a =
[[ 12.1   2.8  29.6  20.0  12.9  16.3 -24.7  -5.9  19.8  -4.3   2.9 -35.1
  -37.0  19.4  -8.7   2.6]
 [  2.6  12.1  18.3 -15.5   3.8  -9.7   2.6 -17.2   3.2   0.6  15.1 -48.1
  -42.9  23.9 -22.6  15.1]
 [  0.9  20.2  20.6  48.4  -5.2 -16.7  -1.9 -10.4  24.6 -25.5 -31.1 -28.6
    1.1   8.9 -10.7 -17.6]
 [ -8.6   2.8  -4.3  20.0 -21.8 -13.2 -13.3  -1.3  15.1   2.3 -55.4 -12.4
  -22.3  -0.1 -20.6 -27.6]
 [ -7.7   4.0 -17.8  -8.4 -30.9 -13.2  34.5  -8.1 -18.1 -36.9  -1.9  29.7
   48.0 -13.5  11.1   7.6]
 [ -6.0   6.3   2.5  -8.4  -2.2 -27.1   0.4 -33.0 -34.8 -28.7   0.5  16.8
  -13.6  10.4  27.0  40.3]
 [-14.6 -15.8 -35.9 -54.6 -11.3  -9.7   0.4  -8.1 -30.0  -4.3  -6.8  36.2
  -10.6  -1.6  -2.8  22.7]]
What is the maximum?
Answer: 48.4
The entry just right of the largest entry -> -5.2
What is the entry just left of -31.1?
Answer: -25.5
The smallest entry -> -55.4
The entry just left of 0.5 is -28.7
The entry just right of the smallest entry: -12.4
The entry just left of -2.8 is -1.6
The entry just right of -28.7: 0.5
The entry just right of 23.9 -> -22.6

Questions about the array below. Rows and columns are numbered from 1.
1) Report the bottom-right entry.
2) Report the bottom entry of the column that holds the smallest entry.
3) Report the entry just left of the centre entry.
4) Report the entry directly below the centre entry.
5) Report the entry at row 1, column 3.
6) Report the entry in row 2 and column 1.
7) Report the entry at row 3, column 1.
8) Report the top-left entry.
[[-14.4 -14.4 -20.4 -16.9 -26.6 -29.1 -15.5]
 [ 14.8 -19.0 -25.1  42.3  53.8 -13.3  25.2]
 [ 42.7  18.1  47.7  14.7  -1.4  42.7  20.6]
 [  9.8  15.7  30.4 -15.6 -31.9  20.3  -5.0]
 [ 53.8 -55.3 -41.9  68.8  62.5 -37.5  44.6]
 [ 53.1 -24.7  -3.4  51.4  42.1  -1.5  38.5]
 [ 38.9 -36.6 -26.0  48.0  42.3 -23.5  31.6]
 [  5.3 -24.8 -37.0  37.5  50.2 -25.8  19.4]
 [ 10.8 -48.8 -54.2  28.9  24.9 -54.6  12.3]
 [ 36.7  21.1  44.7  17.9   9.0  44.2  21.5]
 [ -0.3   4.4   0.7   8.5  12.9   4.6   5.2]
 [ 38.4  -1.6   5.5  59.7  72.7  22.0  43.2]
 [-23.4  -0.9 -13.8 -16.5 -15.9 -16.2 -15.4]]
1) -15.4
2) -0.9
3) -26.0
4) 37.5
5) -20.4
6) 14.8
7) 42.7
8) -14.4

X =
3755	4427	5788	1866	3164	5372	2238	8743	8148	1715	3250	5668	1296	2298	6638
1473	1728	7659	4421	7565	3535	8011	4027	2475	1634	7690	5681	7026	5683	6100
3451	1420	3877	5620	2794	2870	6984	6422	8081	5529	8860	7166	2394	4517	5054
6726	8202	1390	4455	8564	8406	5169	1652	4233	3577	1522	3583	2863	7833	6157
2089	7295	2636	5444	2691	7057	4166	2758	2080	7686	7590	8865	1640	4910	5816
5326	5212	6713	7768	8468	3166	1445	3252	6475	2032	4462	8952	5994	1590	1568
1697	8321	6166	5737	8114	1949	3151	1260	8396	1532	6463	7838	8299	1617	6785
7835	2427	7228	1772	6359	5229	1772	3906	6750	8727	3140	3614	6914	4170	7912
6480	3851	2354	7366	3424	6521	6011	5423	2030	4474	4093	3966	8783	5919	7596
4647	1394	5864	7730	6867	3692	8606	8021	7034	5380	6548	5145	5390	7071	2030
5064	4921	7730	7628	4457	7785	6503	3562	4713	4894	7526	3825	7865	4706	4873
3440	3300	4569	5847	7859	6071	5720	7144	4369	3359	1799	3881	3308	1909	2757
6732	6315	8846	7885	1856	8285	4965	6492	2183	2757	4071	7056	4666	4634	7617
1291	4616	8286	7103	2486	1588	4401	7820	8457	4281	6752	5491	2137	2016	4350
Report the first entry in the row that holds the largest entry.
Answer: 5326
The entry directly below the smallest entry is 3906
The top-right entry: 6638
The 4th entry in reading order: 1866
The entry just left of 2794: 5620
Report the entry just left of the largest entry.
Answer: 4462
Report the smallest entry in the first row.
Answer: 1296
Report the largest entry in the last column.
Answer: 7912
The third largest entry is 8860
Report the entry just right of 1445.
Answer: 3252
The first entry in the row that holds the smallest entry: 1697
Report the entry directly above 7617.
Answer: 2757
Report the bottom entry of the column that holds the smallest entry.
Answer: 7820
Report the entry in the bottom-right corner.
Answer: 4350
Report the smallest entry in the last row.
Answer: 1291
Report the last entry of the largest entry's row.
Answer: 1568
The largest entry in the first row: 8743
Report the entry in the top-left corner.
Answer: 3755
The entry directly above 2427 -> 8321
Report the entry directly below 1522.
Answer: 7590
Report the entry directly below 7057.
Answer: 3166
The second-last entry, reading row by row: 2016
Report the entry just right of 5169.
Answer: 1652
Report the entry just left of 2137.
Answer: 5491
Report the entry directly above 1856.
Answer: 7859
The entry directly above the largest entry is 8865
The last entry in the row that holds the smallest entry: 6785
The third entry on the diagonal from the top-right corner: 2394
The entry directly above 2870: 3535
Report the fifth entry, reading row by row.
Answer: 3164

m =
[[ -2.2 -55.0  15.2 -30.9  24.5  -6.3  12.7  -6.5   7.4  -1.9  23.9 -21.1
   15.3  16.9 -26.5 -12.9]
 [ 19.2  -7.0   0.4 -26.9  -7.3  23.7  -4.7   5.6  11.0   8.6  43.2 -37.1
    9.7  14.8 -19.4  25.2]
 [ 19.6 -17.8   3.3 -34.0   2.8  23.5  -2.4   4.6  12.9   8.6  49.7 -42.7
   13.0  18.6 -25.3  23.8]
 [ -2.2   0.3   0.1   2.8  -7.3  -2.7   0.6  -0.7  -1.2  -1.0  -4.6   4.0
   -1.0  -1.5   2.0  -2.9]
 [  7.8 -13.2   3.0 -17.3  -6.0   9.0   0.4   1.2   6.1   3.3  23.0 -19.9
    7.0   9.5 -13.3   8.4]
 [ 13.9  -2.8  -0.4 -18.1   2.3  17.3  -3.9   4.3   7.6   6.3  30.1 -25.8
    6.3   9.9 -12.9  18.6]
 [ 14.2 -14.9   2.9 -25.9  -0.1  17.0  -1.3   3.1   9.7   6.2  37.1 -31.9
   10.0  14.2 -19.4  16.9]
 [  7.0  -0.2  -0.5  -8.5  -3.7   8.9  -2.2   2.3   3.7   3.2  14.7 -12.6
    2.9   4.6  -5.9   9.7]
 [-15.3  24.3  -5.4  32.9   8.8 -17.8  -0.4  -2.5 -11.7  -6.6 -44.2  38.1
  -13.2 -18.0  25.2 -16.8]
 [  0.0   3.1  -0.8   1.9  10.1   0.2  -0.7   0.3  -0.5   0.0  -1.6   1.4
   -0.9  -1.0   1.6   0.5]
 [ 18.5  66.5 -19.7  18.7  -0.5  27.6 -20.4  13.1  -0.7   9.5   3.8  -2.5
  -12.3 -10.2  19.0  37.4]
 [  0.8  -9.7   2.6  -6.8  -1.6   0.3   1.9  -0.8   1.9   0.2   6.6  -5.7
    3.1   3.7  -5.6  -0.7]
 [ 24.7  -8.4   0.3 -34.3   2.2  30.6  -6.1   7.3  14.1  11.1  55.3 -47.5
   12.3  18.8 -24.7  32.5]
 [-30.4 -39.1  13.1  12.1  -3.8 -40.8  18.3 -14.2  -9.7 -14.4 -42.6  36.0
   -0.5  -6.7   5.0 -48.9]]
The entry just right of -2.4 is 4.6
The entry just right of 17.3 is -3.9
Find the maximum.
Answer: 66.5
Find the entry just right of the smallest entry.
Answer: 15.2
The smallest entry: -55.0
The entry just left of the largest entry -> 18.5
The entry just left of the smallest entry is -2.2
The entry just left of -0.2 is 7.0
Find the entry just left of -17.3.
Answer: 3.0
The entry just left of 23.5 is 2.8

data = [-12.5  62.6 -34.9   0.0   0.0  34.1  26.8 -38.3  75.8]
The first entry from the right: 75.8
Report the entry just left of -34.9.
62.6
The entry just left of the largest entry: -38.3
The entry just right of the centre entry -> 34.1
The third entry from the right: 26.8
The 5th entry: 0.0

Questions about the row below.
1) Report the entry just right of -45.6.
2) Report the entry just left of the centre entry.
3) Report the entry just right of 21.3.
[ 39.4 -17.1  54.1  -6.3  52.5  30.8 -18.2  21.3 -27.9 -45.6  -5.6  61.3
  67.2]
1) -5.6
2) 30.8
3) -27.9

Read these off the row that follows.
1) Read off the 2nd entry from the right.
2) Read off the entry just right of the centre entry.
3) Read off the 3rd entry from the right.
4) Read off the 3rd entry.
5) Read off the median entry.
6) Read off the first entry.
7) Read off the 3rd smallest entry.
[84, 40, 65, 94, 83, 25, 30, 89, 83, 29, 77, 55, 35, 94, 92]
1) 94
2) 83
3) 35
4) 65
5) 77
6) 84
7) 30

Questions about the row below.
1) Read off the second entry from the left.
2) Read off the maximum.
3) Read off the fifth entry.
4) Read off the last entry.
5) Read off the third entry.
6) Read off the second entry from the right.
7) Read off the entry just left of -43.3.
8) Read off the 1st entry from the left.
[-35.5  50.5 -50.0  63.9 -43.3 -36.4  59.3 -30.2   2.1  58.1  57.5 -48.0
 -32.1  70.2  61.3 -28.3]
1) 50.5
2) 70.2
3) -43.3
4) -28.3
5) -50.0
6) 61.3
7) 63.9
8) -35.5
